These are the activations of a small neural network, seen along a few directions. Each row is one input.
In each table, some parts of the input vary, and every possible input appears once, in random order.
Descriptions start from the smaller parts, as in this example, which fits no table here: one of 5 places around a ring, together with either a single point or one of 11 places along a line or (one of 3 separate values, together with one of 4 places along a line).
Shared parts are said once, and a part with two or three values counts as separate values.

Other details of the inputs shift rows strongly along two fixed directions, in all tables alike. That doesn't count.
To show where, the next rows are all for the same input, with only those details redrawn:
[ 21   1  -2 -14  16   0  43 -31  21 -18   9  -2]
[  1  -8  -9 -22  15   6   6  -1   1  -1  15 -21]
[ 16 -10  -8 -29  20   3  27 -19   9 -11  18 -19]
[-17   5  -5   4   3   8 -13  15   3   6   1  -7]
[  3 -20 -15 -41  22   8   0   1  -9   2  27 -39]
[ -9  24   6  30  -4   3  11  -3  25  -7 -16  23]

Table:
R1: [-11  21  18  33  -1  -4   8  -4  18 -20 -15  21]
R2: [  6 -12 -13 -13  -2   8   1 -16  13 -11   1  10]
R3: [-30   9   1  38 -28 -12 -39  28   5  -5 -14  31]
R4: [-16  21   1  26  -3  -3  -5  18  14   5  -6   7]
R5: [ 24   2   9  -8  19 -15  42 -25  14 -29  14  -7]
R6: [-14  -2  -8   0  -2  13 -21  10   5   2  -3   0]
R7: [-11 -19   7  -8 -12   9 -22  25 -34  45   4 -31]
R8: [ -1  15  -2  16  -4  14 -14  -7 -19  13 -23  15]
R9: [ 33   1   5 -14  15   3  28 -46 -17 -16  -5   3]
R10: [-23 -10  -6 -10   4 -12 -37  38 -20   8  19 -30]
R11: [-23  22  12  24 -10   7 -50  45 -31  27 -19  15]
R12: [ 16  16  -2  17 -11 -24  40 -25  38 -18 -10  34]
R13: [ 41   4  11 -17   3   0  46 -26   1   8   2   0]
R14: [  5   5  13  35 -14   0  15 -13  -1  16 -30  23]
R15: [  4   2  24  37 -12  -6  13 -13  -8   3 -29  22]
R16: [-15  -3   4   4   0   7 -25   9  -2 -11  -2  -1]
R17: [ 25 -11 -12 -47  19   9  -1   3 -31  23  19 -24]
R18: [  7 -19 -20 -41  16 -12   3   5  -7   7  33 -38]
R19: [  5 -24  -7 -25   5   5 -11 -11  -4 -19  14  -7]
R20: [ 18   9  -7  16 -16 -16  34 -30  37 -22  -9  42]
R21: [-13 -21  18  -7 -10   3 -26  27 -41  33   5 -31]
R22: [ -4  -6  12 -15  -3   7 -29  33 -39  30   8 -27]
R23: [-29   9 -11  32 -32   4 -38  23  13   4 -22  35]
R24: [-20  17   1  23  -3   6  -9  13  13   3 -11  10]
R25: [-12 -13  -7   1 -14  -2 -28   9  -2 -13   1  10]
R26: [  9 -29 -13 -42  11 -20  -4   4 -14 -10  31 -33]
- Describe the family of inputs behind these rows. => one of 2 separate values, together with either one of 5 places around a ring or one of 8 places around a ring
- Changing only the choice among 2 separate values turns R3 into R20. The same change can be made to R21. Which row results? => R7
- Which other rows does R7 become when the place on the ring of 5 takes its other values? List them by row number. => R8, R13, R14, R17
- Which other rows does R11 become when the place on the ring of 5 takes its other values? List them by row number. => R9, R15, R21, R22

Table:
R27: [ 16   4  14  17 -17  -9   4 -12   2  -1 -23  32]
R28: [ 20 -10  10 -25  20   1   2   3 -28   4  12 -32]
R29: [  5 -20 -10 -30   4   8   5   8  10   5  26 -28]
R30: [ -5  21  18  15  -9  -4  16   3  25 -10  -3  19]
R31: [ 20 -15   3 -27   5  12  24 -23 -14   5  15 -21]
R32: [  8  -8 -29 -30  14  -3   4   8   5   9  22 -20]
R33: [ -5  13  18   9 -11  20 -26  25 -16  18 -13   5]
R34: [ 24 -26  -7 -28  -5  -9  16 -28 -20  -4  15 -15]
R35: [ 23  27  25  18  -9   9  27 -22   9  -9 -16  27]
R36: [ 20 -34  -8 -26  -3  -8  20 -28 -18   1  11 -14]
R37: [ 36 -19   0 -36   0  -6   8 -19 -21  -7  11 -11]
R38: [ 12 -27 -24 -31  -1 -12  -4   8   0  -3  23 -14]
R39: [  5 -14 -16 -23  10   4  11 -11 -19  21   9 -27]
R40: [ 16  15  12  19 -22  -9   2 -14  -4 -10 -16  27]
R41: [ 17 -14 -11 -27  15   2  26 -23  -9  17   6 -19]
R42: [ 11  15   4  27   4 -15  36  -6  34 -16  -7  21]
R43: [ 24  -7   7 -20  18  -4  24 -18 -22  -6  17 -32]
R44: [ 13  17  14  13  -2  -4  34  -7  26 -11 -10  36]
R45: [ 11   4  -2  20 -20 -17  26 -16  39 -18  -6  28]
R46: [ 25 -23   8 -31  12  14  22 -17  -9  13   7 -14]
R47: [  3 -16  -2 -25  23  -3  12 -19   3 -26  20 -33]
R48: [-37  17  -8  10 -10  -2 -35  36   5  22   7 -13]
R49: [-21   7  11  29  -5  -1 -17  19 -21  17  -9 -10]
R50: [ -7  22  19  25   2 -19  19   6  21 -14  -3  11]
R51: [-21  15  15  23  -4   5 -41  38 -31  18  -8 -13]
R52: [  0 -25 -12 -35   6  -6 -16  -8 -12 -23  20 -16]
R53: [ 16 -10   3 -31   4  16   4  -7 -24   8  18 -27]
R54: [-25  -1  10  31  -4   0 -13  20 -19  22 -14  -9]
R55: [-22   2  -1  20  -2  -5 -15  32  11   8   4 -12]
R56: [-18 -12  -8   8  -7  -3 -42  16 -14  -6  -4  23]
R57: [-14  -5  -4   6 -14 -14 -25  31  -6   5  -2  16]
R58: [ 16 -21 -19 -33  17  16   8 -15   7 -16  15 -10]
R59: [-21  11 -16  10  -7   0 -18  26  15  17   3  -5]
R60: [  7  -3 -16 -35  23   0   9 -21   0 -18  19 -17]
R61: [  0 -24 -16 -31  10  21  -7  -5   5 -10  17 -24]
R62: [-25   2 -10   8 -11  10 -35  46   4  20   1   0]
R63: [-10  19  17  29  -3 -16  19   2  28 -11  -1   5]
R64: [-28 -12 -23   9 -15   5 -58  31  -7  -1  -8  10]
R65: [ -7  23   1  11  -4   8 -25  21 -16  22 -15   3]
R66: [ -5 -14  -2 -26  25  -3  -6  -1 -13 -21  19 -30]
R67: [-24  21  -5   6  -3  -7 -19  27   5  11   4  -2]
R68: [  9  -6 -15 -25   9   3   8 -11 -22  16  14 -28]
R69: [-33  -1 -13  18   5   8 -47  38  -8   1  -8  -5]
R70: [-33  -5  10  27  -3   4 -32  35 -25  33 -15 -12]
R71: [  2  11   3  28   6  -2  25 -23  33 -32 -15  17]
R72: [-10  16   1  11  -3   8 -24  21 -13  29 -17   5]
R73: [ -6 -19  -5 -34  10  16  -8  -7   0 -12  21 -29]
R74: [  9  20 -17  16   5   2  21 -24  32 -21 -16  33]
R75: [ 21  14  11  22 -22 -13  22 -31   4 -16 -15  30]
R76: [ 16 -13   1 -24  25 -15  25   3  -4  -7  20 -16]
R77: [ -2 -15  -3 -35  15  13  -8  -3  -7 -14  20 -21]
R78: [ 13 -12 -10 -29  16   5   6  -5 -17  24   6 -22]
R79: [-37   7 -24  10  -4  15 -47  28   3  11  -6  -6]
R80: [ 28 -15  12 -24  24  -2  20 -12 -16   3   9 -23]
R81: [  6  32   3  22  -8   0  14 -14   2   4 -16  17]
R82: [  4  -6   8  23 -21 -10  11 -18   3   5 -23  29]
R83: [ -1   8   9  18   3  11   4 -10  13 -14 -11  38]
R84: [ 21  -1  14  20 -16 -11  25 -28  11  -4 -25  37]
R85: [  6   0  -8  18 -14  -5  13 -30  34 -34 -15  33]
R86: [-31   0   0   7 -21 -14 -44  40  -7   7   5   0]
R87: [-29  -6   9  15 -14  20 -33  30 -19  38 -15  -2]
R88: [ 21  36   8  19  -3  -2  28 -25   9  -5 -17  24]
R89: [-13  24  -4  18  -2   1   4 -17  27 -16 -11  16]
R90: [-18   4  15  10 -10  22 -42  37 -20  33 -15   2]
R91: [-10   4   1  18 -17  -8  -4 -19  22 -29 -11  23]
R92: [ 16   9  25  30   6  -7  37 -21  12  -2 -24  20]
R93: [-34  -3  -2  10 -26 -11 -44  37   1  11   7  -6]
R94: [  9 -12   3 -34   6   1  20  -7  14  -5  29 -27]
R95: [ -2  20  -6  19   9   1   4 -12  12  -9 -11  35]
R96: [ 11  26   0  15   3 -13  34 -10  25  -6 -10  34]
R97: [  4 -23  -5 -25  32   0  -6   1 -21 -12  20 -18]
R98: [  9   8  18  24 -11   8  39 -28  13   2 -20  24]
- Changing only one part turns R93 into R63. The same change can be made to R52. Which row results? => R66
- Changing only one part turns R61 into R79. The same change can be made to R35. Which row results? => R88
- Describe the family of inputs behind these rows. => one of 4 separate values, together with either one of 8 places around a ring or (one of 2 separate values, together with one of 5 places around a ring)
- Which other rows does R37 become when the place on the ring of 8 takes its other values? List them by row number. => R27, R34, R36, R40, R75, R82, R84
- Which other rows does R85 become when the place on the ring of 5 takes its other values? List them by row number. => R52, R56, R64, R91
- Which other rows does R47 become when the place on the ring of 5 takes its other values? List them by row number. => R66, R69, R71, R97
- Which other rows does R79 become when the choice among 2 separate values takes its other values? List them by row number. => R59
- Which other rows does R61 become when the choice among 2 separate values takes its other values? List them by row number. => R29
- Which other rows does R96 become when the choice among 4 separate values takes its other values? List them by row number. => R44, R57, R76
